Each row below holds a small network's activations on one input, seen along a few directions.
Each table varies a few parts of the input and shows all the possible inputs, shuffled.
A made-up example of a description, with smaller parts first: one of 4 places along a line, together with either a single point or one of 9 places around a ring or (one of 2 separate values, together with one of 8 places around a ring).
Shared parts are said once, and a part with two or three values counts as separate values.
In the rows, zero is written as 128.

Other details of the inputs vary at random and push rows far along two fixed directions, the same in every table; ignore that.

A family of inputs:
row 1: [117 130 174 125 142 150 135 109 119 148 109 108  92]
row 2: [ 99  60 204  98  29 106 165 106 221 176  99 152  66]
row 3: [ 98 123 172 167 134 135 158  93 170 149 105 102  70]
row 4: [ 82 107 159 142 175 160 161 113 155 123 126  60  87]
row 5: [ 82  72 178 121  33  73 185 105 224 168 102 153  67]
row 6: [154 188 120 142 222 177 108 140  73  96 153  83 153]
row 7: [158 132  60  86  89 102  82 161 113 116 140 186 175]
row 8: [129 110 116 112  61  93 138 129 157 141 140 145 148]
row 9: [ 97 114 185 147 147 143 153 113 140 106 117  76 107]
row 10: [147 120  63 109 104 100 103 140 113 134 145 166 177]
row 11: [153 179 132 166 205 164 130 112  94 117 116 105 110]
row 12: [ 95 103 185 175 138 152 157 102 153 118 122  74  91]
row 13: [130 153 103 155 188 184 112 140 101 107 132 101 122]
row 14: [108 115 141 155 185 178 153 113 145 122 129  73  97]
row 15: [179 187  92 116 160 111  87 137  79 117 130 174 170]
row 16: [118 109  87 116  71 110 114 135 141 130 135 167 142]
row 17: [160 168 135 146 189 175 111 121  73 132 118 122 120]
row 18: [144  97 138 105  71  92 124 135 154 114 131 157 155]
row 19: [107  57 181 127  44 102 173 120 211 134 106 131 109]
row 20: [150 188 124 150 212 169 103 130  36 126 137 122 125]
row 21: [130 157  71 131 157 134  90 159  77 117 147 140 148]
row 22: [114 103 100  94  70 101 114 146 151 135 121 151 136]
row 23: [ 90 129 176 163 171 161 175 114 144 118 137  51  74]
row 24: [164 124  87  92  67  90 120 154 136 133 141 182 191]
row 25: [140 165  76 140 213 146 100 145  57 107 157 116 159]
row 26: [148 149 105 101 102  80 114 128 118 132 111 179 156]
row 27: [150 141  91  87  95  88 107 152 111 126 142 161 195]
row 28: [ 84 112 201 183 178 168 165 110 144 110 125  42  68]
row 29: [158 128 108 106  74  96 101 126 103 162 121 196 148]
row 30: [155 118  76  86 113 102 100 150 125 124 147 167 181]
Each input here is: one of 5 places around a ring, together with either one of 2 separate values or one of 4 places along a line.
Question: The inputs of row 30 and row 4 match in every part but the place on the ring of 5. If row 2 is changed in the same way as row 30 into row 4, which row does it become?
Answer: row 1
Question: Change only the place on the ring of 5 in row 5. List by row number the other rows that result.
Answer: row 3, row 11, row 15, row 26
Question: Change only the choice among 2 separate values in row 17. List by row number the other rows that result.
Answer: row 11
Question: List by row number the other rows that have the place on the ring of 5 in common with row 20.
Answer: row 5, row 21, row 23, row 25, row 28
